A small network was shown many inputs. Here are its activations along a few directions, one row for each input.
In each table, some parts of the input vary, and every possible input appears once, in random order.
A made-up example of a description, with smaller parts first: one of 8 places around a ring, together with either a single point or one of 9 places around a ring or (one of 2 separate values, together with one of 6 places along a line).
Shared parts are said once, and a part with two or three values counts as separate values.

Other details of the inputs shift rows strongly along two fixed directions, in all tables alike. That doesn't count.

Rows:
R1: [-28 -8 -11 -16 74 -4 -62 -42 30 -79 -115 -49 22]
R2: [-6 9 20 -12 21 0 -51 -32 -19 -6 61 62 10]
R3: [-21 -28 16 18 23 -2 -21 -32 -16 16 41 84 9]
R4: [14 26 23 25 15 20 10 -25 -1 -51 46 72 -8]
R5: [-3 -33 -27 4 23 -24 7 20 33 20 -105 -72 7]
R6: [1 -7 11 31 15 9 -8 -48 -8 10 21 95 16]
R7: [-49 37 11 -5 27 48 -27 -52 8 9 47 11 -4]
R8: [-28 -50 -31 33 74 -16 -37 33 -7 -82 -109 6 19]
R9: [60 33 -8 -18 -58 -7 7 -11 -19 48 57 33 8]
R10: [-64 28 59 1 16 48 5 -23 17 -13 48 13 -9]
R11: [85 -26 -78 -13 -91 -53 66 83 -13 53 -72 -49 -6]
R12: [47 -52 -55 -12 -78 -66 36 98 -32 59 -42 -66 -13]
R13: [76 -18 -43 -16 -84 -43 57 115 -12 6 -21 -83 -11]
R14: [16 20 -5 -11 -42 -14 0 20 -51 36 83 9 -15]
R15: [2 21 20 -8 -46 34 44 0 15 51 70 -29 -28]
R16: [4 3 -13 5 -40 11 71 -45 -11 83 35 -6 -8]
R17: [17 -15 2 -9 10 -22 2 33 52 -23 -80 -94 -2]
R18: [-16 -46 21 10 67 -33 -67 43 10 -110 -76 -17 -1]
R19: [-34 46 16 6 36 29 -15 -64 13 9 46 9 5]
R20: [-21 33 9 20 80 22 -58 -56 -7 -88 -7 86 13]
R21: [25 21 17 -8 -49 17 63 -31 7 39 59 -29 -19]
R22: [46 -54 0 -28 -14 -55 -32 70 24 -39 -69 -47 7]
R23: [-18 3 -10 5 -37 31 50 -13 -3 95 45 -8 -18]
R24: [65 13 18 -2 -66 -5 32 4 2 29 65 33 -2]
R25: [-82 10 31 13 27 45 12 -35 -2 31 21 34 -1]
R26: [-16 32 -4 16 30 21 -15 -15 -39 -34 59 50 6]
R27: [-73 2 9 -26 71 9 -74 6 32 -72 -107 -47 20]
Each input here is: one of 3 separate values, together with either one of 4 places along a line or one of 5 places around a ring.
Changing only the choice among 3 separate values turns R21 into R1. The same change can be made to R10. Which row results?
> R27
Which other rows agree with R11 in the choice among 3 separate values? List them by row number.
> R3, R5, R6, R8, R12, R16, R23, R25
Which other rows does R26 become when the choice among 3 separate values takes its other values? List them by row number.
> R8, R13
Which other rows does R18 become when the choice among 3 separate values takes its other values? List them by row number.
> R12, R14

Rows:
R28: [14 8 3 -4 -24 1 14 6 -5 12 31 5 -4]
R29: [14 10 3 -3 -23 1 12 7 -6 14 31 5 -4]
R30: [4 -20 -4 -1 15 -14 -16 22 9 -31 -44 -18 3]
R31: [7 3 1 2 -22 0 15 11 -10 20 28 8 -5]
R32: [15 13 3 0 -23 6 17 -11 -7 20 42 22 -3]
R33: [5 4 -4 -1 -21 1 13 8 -15 20 29 6 -4]
R34: [29 -2 -12 -4 -33 -12 21 17 -6 26 8 -11 -3]
R35: [2 -16 -7 -1 17 -15 -19 22 7 -28 -43 -19 3]
R36: [16 2 -3 2 -21 -2 18 -1 -7 19 26 10 -4]
R37: [8 7 2 5 -22 6 20 -9 -12 26 43 28 -4]
R38: [8 -7 -8 -3 16 -12 -21 7 8 -24 -39 -6 7]
R39: [8 14 -7 -11 -27 5 25 5 4 29 8 -28 -4]
R40: [5 -7 -5 -5 11 -12 -19 18 7 -25 -33 -14 4]
R41: [20 10 -2 -2 -23 -1 13 -1 -5 19 25 10 -1]
R42: [-13 -13 -2 -9 13 -4 -12 7 15 -3 -42 -31 3]
R43: [5 5 -3 1 -20 -1 13 10 -11 21 29 8 -5]
R44: [2 -18 -9 -1 14 -15 -15 12 3 -22 -47 -7 7]
R45: [5 3 0 -1 -22 -2 16 8 -14 18 27 8 -4]
R46: [4 -18 -4 0 16 -14 -18 22 8 -29 -44 -18 3]
R47: [2 -16 -11 1 17 -14 -18 13 5 -20 -46 -6 7]
R48: [15 6 -6 2 -19 -3 15 -1 -9 22 26 9 -3]
R49: [4 -18 -8 2 16 -13 -17 14 6 -21 -47 -5 7]
R50: [6 -18 -8 -1 18 -17 -17 10 6 -29 -50 -13 7]
R51: [7 1 1 0 -22 0 17 10 -9 18 29 9 -5]
R52: [-7 8 1 -3 -19 10 20 -6 0 33 21 -9 -4]
R53: [-15 16 14 17 17 20 -2 -41 -14 0 55 53 -1]
R54: [20 0 -8 -7 -33 -12 21 22 -10 20 14 -16 -6]
R55: [-18 20 15 7 -7 24 19 -33 -4 30 57 17 -6]
R56: [-7 -2 -3 -9 8 1 -7 4 16 -10 -38 -31 -1]
R57: [-13 -10 -6 -5 11 0 -5 9 13 -7 -45 -29 -1]
R58: [-6 -4 1 -12 9 -3 -12 2 17 -6 -34 -32 3]
R59: [8 -8 -9 -5 15 -11 -21 5 5 -25 -39 -8 8]
R60: [-34 18 27 12 21 30 0 -49 0 12 54 32 -3]
R61: [8 10 -4 -12 -29 2 20 3 5 31 10 -28 -4]
R62: [-67 16 40 29 79 45 -33 -73 8 -44 26 60 2]
R63: [-69 15 51 37 110 42 -64 -93 3 -84 25 106 14]
R64: [-9 -9 -8 -3 18 -4 -6 9 17 -15 -52 -37 4]
R65: [10 3 -9 0 -21 -1 14 0 -14 24 23 12 -1]
R66: [12 10 3 -5 -24 -1 13 4 -10 13 30 4 -4]
R67: [5 -8 -6 -7 11 -11 -19 16 4 -26 -33 -16 4]
R68: [-8 12 -2 -1 -17 12 25 -5 -1 31 20 -9 -4]
R69: [2 -16 -9 -3 17 -14 -20 20 4 -29 -43 -20 4]
Changing only one part turns R43 into R40. The same change can be made to R42. Which row results?
> R58
Describe the family of inputs behind these rows.
> one of 3 separate values, together with either one of 4 places along a line or (one of 2 separate values, together with one of 5 places around a ring)
Which other rows does R56 become when the place on the line of 4 takes its other values? List them by row number.
> R39, R58, R61
Which other rows does R60 become when the place on the line of 4 takes its other values? List them by row number.
> R55, R62, R64
A walk changes only the place on the ring of 5. It starts at R53 and steps to R50. List the rest of the walk in order.
> R36, R34, R48

Rows:
R70: [-32 8 23 36 44 24 -21 -49 -24 -20 62 100 3]
R71: [-18 -13 -1 -1 40 -1 -23 2 19 -44 -59 -19 5]
R72: [68 2 -25 -19 -79 -26 40 40 -17 46 23 -22 -7]
R73: [-19 -18 5 5 44 -4 -23 0 20 -42 -59 -20 6]
R74: [-10 -23 -1 -10 28 -13 -27 15 23 -31 -70 -33 8]
R75: [4 21 10 3 -40 13 44 -10 -10 49 70 5 -14]
R76: [-49 18 36 34 52 42 -7 -72 -1 -9 57 73 1]
R77: [29 7 -19 -19 -63 -11 45 34 -3 47 10 -46 -14]
R78: [33 2 -27 -15 -64 -11 47 30 -2 54 5 -44 -9]
R79: [-8 -25 -6 3 30 -12 -17 10 21 -32 -74 -33 8]
R80: [-21 -16 9 -4 36 -6 -33 4 21 -38 -59 -18 6]
R81: [-1 -6 -8 -13 4 -7 -16 18 10 -9 -31 -38 0]
R82: [-18 -8 -1 -4 40 -4 -29 2 16 -40 -59 -20 11]
R83: [-8 -14 -8 -8 27 -8 -26 13 15 -34 -74 -33 10]
R84: [6 -30 -10 2 25 -24 -35 42 1 -51 -59 -10 7]
R85: [13 -14 0 0 31 -20 -38 12 9 -60 -53 3 9]
R86: [41 25 2 -2 -57 2 34 4 -21 39 89 26 -10]
R87: [31 2 -12 -23 -69 -11 38 39 1 58 21 -48 -11]
R88: [30 7 -19 -18 -62 -6 43 38 -1 46 16 -48 -13]
R89: [31 2 -22 -18 -60 -8 44 32 -4 47 3 -45 -11]
R90: [-50 17 42 20 46 41 -18 -66 -1 -13 55 68 1]
R91: [-33 7 26 34 42 23 -21 -48 -23 -26 62 97 5]
R92: [-17 22 33 23 40 25 -20 -58 -12 -34 69 89 4]
R93: [2 -8 -15 -2 3 -4 3 10 11 0 -41 -23 0]
R94: [0 -14 -5 -8 -2 -8 -4 10 13 4 -35 -24 4]
R95: [-33 8 30 31 43 26 -22 -45 -26 -29 64 95 3]
R96: [23 13 -2 3 -54 -4 34 15 -34 43 80 32 -12]
R97: [-7 -14 -14 -4 30 -10 -25 10 17 -26 -78 -28 11]
R98: [6 15 3 -1 -38 12 34 -13 -7 61 56 13 -7]
R99: [-9 -19 -10 -11 28 -11 -32 10 13 -31 -71 -36 7]
R100: [19 -21 -15 -3 -6 -26 -5 37 -11 -14 -23 -4 3]
R101: [-9 -14 -12 -5 28 -11 -25 10 17 -31 -75 -31 13]
R102: [0 20 -1 -2 -29 12 24 -21 -13 48 60 10 -5]
R103: [28 7 -19 -24 -57 -16 30 31 -6 50 9 -50 -10]
R104: [25 -23 -16 -1 25 -27 -32 17 10 -45 -72 -4 12]
R105: [1 22 2 -7 -30 12 26 -17 -14 46 67 6 -8]
R106: [42 20 -4 0 -56 -2 37 -6 -23 46 78 33 -5]
R107: [-19 -7 2 -2 40 0 -34 7 18 -44 -56 -24 9]
R108: [-51 20 44 31 53 43 -13 -61 1 -24 63 60 -2]
R109: [-51 33 38 20 46 40 -16 -64 -6 -18 60 64 1]
R110: [33 -2 -17 -14 -62 -11 50 31 -5 56 10 -46 -11]
R111: [2 -8 -16 -8 4 -10 -10 7 7 6 -39 -27 3]
Describe the family of inputs behind these rows.
> one of 6 places along a line, together with either one of 2 separate values or one of 5 places around a ring
Changing only the place on the line of 6 turns R72 into R92. The same change can be made to R90. Which row results?
> R74
Changing only the place on the line of 6 turns R87 into R98. The same change can be made to R84. Which row results?
> R70
Which other rows does R72 become when the choice among 2 separate values takes its other values? List them by row number.
> R95
Which other rows agree with R101 in the place on the line of 6? List them by row number.
> R78, R79, R91, R94, R102, R106
